Each row below holds a small network's activations on one record, seen along a few directions.
Each row is followed by the record's values for the fields K, N, L, M, S.
Other fields move the rows too, some of them a lot.
Random noise pushes rows far along 4 fixed directions. That doesn't count. These rows show it; they differ only by the noise:
[-117 -120  253 -103   33 -172   -3  184  184  -91 -154 -338  188   86
  208 -319]
[ 141   92   26 -195 -108  -35   89  -69 -197   74   80   47  120  119
   35  -29]
[ -74  -99  173   80 -243   21 -529  169 -134  -27 -256  -74  -96 -332
   28 -213]
[-305   25  270   33  121   61   71   72  185   53 -355 -405  284  -50
  230 -187]
[  26   20  103 -132  -61  -55   18   12  -94   24  -51  -83  132   44
   93 -169]
[  -5   -8   69   65 -267  100 -482   36 -337   48 -232   77 -107 -383
  -26 -213]

[-119  -47  -32  188    9  191  -84  -30 -171   12 -261   -1  -72 -367
  -17 -241] -> K=k2 N=n2 L=l1 M=m2 S=s4
[  97 -294  -99   67  146 -108  144    3   41 -265   25   95 -152  -59
 -122 -471] -> K=k2 N=n2 L=l2 M=m1 S=s4
[   9 -200   51   44 -155  164 -107  189   48  -81   15 -121 -232 -124
   25   44] -> K=k2 N=n2 L=l1 M=m1 S=s4
[ 292 -121   99 -302 -190  -84  233  -88 -266  -47  130   96  129  172
   -5 -230] -> K=k2 N=n1 L=l1 M=m2 S=s5
[-340  -47  249  232  122  189  -90   64  323   -9 -392 -296   92 -193
   36   38] -> K=k2 N=n1 L=l2 M=m1 S=s1
[ 266 -180    3 -248  -69  -36  408   21    3 -112  298    1   -6  286
   20   72] -> K=k2 N=n2 L=l1 M=m2 S=s5
[ 107 -295  115  -69 -168  -37 -123  263  106 -194  129 -122 -228  -17
   18   -9] -> K=k2 N=n2 L=l1 M=m2 S=s1
[ 107  -25 -168   89  -10  229  156 -289 -368  -21  -46  331  -75 -245
 -201 -144] -> K=k2 N=n2 L=l2 M=m2 S=s5
[ -47  -23  -64  100  -23  170 -152  -93 -257   -5 -205   92  -91 -315
  -35 -336] -> K=k2 N=n2 L=l2 M=m1 S=s4
[  18  108  -20 -136  139 -167  201   17   42   11  166  -30   98  233
   79   -4] -> K=k2 N=n2 L=l1 M=m2 S=s2
[-171   19   13  158   71   33 -106  142  252   53  -97 -190  -60  -54
   45  139] -> K=k1 N=n2 L=l1 M=m1 S=s2
[-101 -356  213  162   15 -307 -369  456  616 -349   61 -252 -184   68
  -16  132] -> K=k2 N=n2 L=l2 M=m2 S=s4
[ 177 -142  155  -87 -323 -128 -266  176   94  -64  187   46 -114  146
  -83  309] -> K=k1 N=n1 L=l1 M=m1 S=s3
[-141  -82   87   50  125   49   90  172  392  -78   22 -281  -41  114
   93  187] -> K=k2 N=n2 L=l2 M=m1 S=s1
[ 148   16  148 -184 -248 -214 -156   66  -57  -10  115   52  107  190
   -3  136] -> K=k2 N=n1 L=l1 M=m2 S=s3
[  49 -146  142  -75  -39 -221 -107  100  132 -160    9  -38   42  109
  -24 -191] -> K=k2 N=n1 L=l2 M=m1 S=s4
[ 167    6 -185  -86 -104   15  -27  -15 -255   41  154  145 -155  -39
   12  -98] -> K=k1 N=n2 L=l1 M=m2 S=s4
[ -42  151 -305  159  286  107  245 -309 -196   81  -89  223   25 -173
 -110 -252] -> K=k1 N=n2 L=l2 M=m2 S=s4
[ -54   89 -189  -31  244 -102  196    0   22   40   54  -79   30   74
  150 -212] -> K=k1 N=n2 L=l1 M=m2 S=s2
[  97  107 -271  -51   66 -111  -72 -126 -396   66  -22  205  -49 -164
   25 -516] -> K=k1 N=n2 L=l1 M=m2 S=s2
[-414  164  121  253  140  426   80 -117  -34  217 -540 -285  211 -386
  147  -54] -> K=k2 N=n2 L=l1 M=m2 S=s4
[-103  -88  168  130  -39  -10 -300   66  115  -82 -217  -50   -2 -176
  -70  -23] -> K=k2 N=n1 L=l2 M=m2 S=s1
[ -65   74  126   39  -83 -181 -317  130  164   45  -19  -39   66   70
   -5  238] -> K=k1 N=n1 L=l1 M=m2 S=s2
[ 196 -108  -18   -8 -215 -315 -557  152  -14 -143  147  230 -202  -26
 -164  -40] -> K=k1 N=n1 L=l2 M=m2 S=s4
[ -26 -217  141  140 -198  266 -105  271  408  -20   96 -203 -306  -20
  -81  665] -> K=k1 N=n2 L=l1 M=m1 S=s1
[-232  195  -50  138   33  265 -106  -39 -155  185 -248  -91   -2 -267
  112   -1] -> K=k2 N=n2 L=l1 M=m1 S=s2
[ 337 -140 -213 -253   52 -190  440 -122 -310 -143  240  177  -12  151
  -15 -552] -> K=k2 N=n2 L=l1 M=m2 S=s4
[-121  -62  234  -68   51 -112   55  127  190  -39 -144 -287  208   93
  158 -173] -> K=k2 N=n1 L=l1 M=m2 S=s4
[  19  -98 -115   24   22 -276 -364  221  113 -150  109    5 -230   -4
   27 -211] -> K=k1 N=n2 L=l2 M=m1 S=s2
[ 232   24 -265 -218  -44 -140   17   32 -242    0  315  134 -196  123
   82 -238] -> K=k1 N=n2 L=l1 M=m1 S=s2
[   5  -67  -53  -86  -67 -160 -268  136 -163  -59   -1  -21 -135  -67
  147 -434] -> K=k1 N=n2 L=l1 M=m1 S=s2
[ -33  -86  114 -180   77 -119  295  181  233  -76  104 -336  140  290
  250  -59] -> K=k2 N=n2 L=l1 M=m2 S=s4
[-230  222  -18  156  200   49  -19 -143   63  136 -238  -33  166  -80
    5  -27] -> K=k1 N=n1 L=l2 M=m1 S=s2
[-106  223  -35  -32  276 -239  167  -30  307   55  112  -64  243  340
   63  212] -> K=k1 N=n2 L=l2 M=m2 S=s2
[ 106 -238 -169  -45  -24 -282 -291  291   -1 -206  159  -34 -336  -39
   94 -474] -> K=k1 N=n2 L=l1 M=m1 S=s2
[ 318  -14 -124 -303  -27 -126  362  -91 -127   13  319  108   10  310
   -6 -108] -> K=k1 N=n1 L=l1 M=m1 S=s1
[ -14  -25  143  -13 -117  -77 -260  -43 -297  -19 -201  145   45 -229
  -72 -361] -> K=k2 N=n1 L=l1 M=m2 S=s6
[-165 -161  229  157  -35  -64 -350  130  176 -125 -175  -56  -68 -137
  -64 -104] -> K=k1 N=n1 L=l2 M=m1 S=s6
[  89  158   -7   33 -144  -57 -287  -86 -119   61   42  267   18  -23
 -194  275] -> K=k2 N=n1 L=l2 M=m2 S=s4
[-190 -286  232   57   71  196  249   -9   38  -62 -409 -319  128 -205
  149 -567] -> K=k1 N=n1 L=l1 M=m1 S=s5
[-257   78  -43  154  201   32 -206  -39 -143    4 -304   -4  -20 -316
   63 -499] -> K=k2 N=n2 L=l2 M=m1 S=s2
[  36  -35 -112  -64   28   45  159   82   48   12  155 -106  -98   84
  119   48] -> K=k1 N=n2 L=l1 M=m2 S=s4
[-185 -165  249  175  -37   -9 -312  313  514 -147  -73 -279 -103  -21
   -9  398] -> K=k2 N=n2 L=l2 M=m2 S=s1

Here are new rows. What are their fields?
[ 264   36 -212  -34  -11   90  365 -213 -218   32  234  300  -67   52
 -217  159] -> K=k2 N=n2 L=l1 M=m2 S=s4
[ 235   84 -130  -60  -70 -354 -241   33   -1  -81  334  317  -77  211
 -186  271] -> K=k2 N=n2 L=l2 M=m2 S=s2
[ 212   39  -41 -190   41 -145  328 -128  -84    6  157  104  145  225
  -51  -64] -> K=k2 N=n1 L=l1 M=m2 S=s1
[  73  -40  -61    5  -28 -261 -186  191  177  -62  205   23 -115  129
  -23  161] -> K=k1 N=n2 L=l1 M=m2 S=s2
[ -37  -71    0   13  116  -96    8  124  224 -120   56 -128  -44   82
   51    5] -> K=k2 N=n2 L=l2 M=m2 S=s1
[-146  279 -162  277   26  265 -246 -180 -197  192 -176  229  -86 -327
 -155  257] -> K=k2 N=n2 L=l2 M=m1 S=s2
[  29  250 -222   38 -161  563   20 -280 -622  317 -146  184 -147 -415
  -16   24] -> K=k2 N=n2 L=l1 M=m1 S=s1
[-172   -3   87  183  -76  102 -316   83  -35   36 -217  -47  -74 -254
    1   -8] -> K=k2 N=n2 L=l1 M=m1 S=s2
[ -45 -236   39   17   10   95   75  159  146  -76  -59 -230 -153  -88
   90 -189] -> K=k1 N=n2 L=l1 M=m1 S=s1
[ -81 -147  175   83   20 -188 -151  314  523 -109  131 -185 -128  188
  -41  317] -> K=k1 N=n2 L=l1 M=m1 S=s2
[ 104  269 -101  -58  123  -51  164 -316 -177  100   57  290  202  104
 -151   84] -> K=k2 N=n1 L=l2 M=m2 S=s1
[  23   37 -109  285 -314  230 -588  118  -62  107   58  224 -426 -318
 -233  606] -> K=k1 N=n2 L=l1 M=m1 S=s2
[  81   60  -43  189 -241  -63 -649   -2 -168   -2  -39  362 -217 -268
 -300  176] -> K=k2 N=n1 L=l2 M=m1 S=s2
[-234 -348  304   48  113 -362 -240  311  423 -298 -269 -388   85   11
  185 -596] -> K=k1 N=n1 L=l2 M=m1 S=s3
[ 367  -64  -62 -156 -463  323  -50 -138 -507  126  176  306 -246 -125
 -159  196] -> K=k1 N=n1 L=l1 M=m1 S=s5
[ 102 -340   55  -72  -55 -142  -64  220   21 -252   57 -105 -192  -65
   51 -413] -> K=k2 N=n2 L=l1 M=m2 S=s1
[ -30 -179  214 -135  -19 -149  156  249  368 -145  135 -300   74  328
  159  139] -> K=k2 N=n2 L=l1 M=m1 S=s3
[ 135  250 -267   11   -5  265  191 -343 -381  169  119  378  -37  -55
 -174  207] -> K=k2 N=n2 L=l2 M=m1 S=s4
[  43  172 -213   50   84 -171 -175  -37  -17   32  147  200  -65   60
  -76  116] -> K=k1 N=n2 L=l2 M=m2 S=s2
[ 163 -190   57  -40 -266  -40 -288   83 -228  -86  -28  131 -175 -187
 -111 -278] -> K=k2 N=n1 L=l1 M=m1 S=s4
[  72   98  -68  -12  -82 -171 -294  -11  -74   18   66  183  -46   22
  -89   21] -> K=k1 N=n1 L=l2 M=m1 S=s2
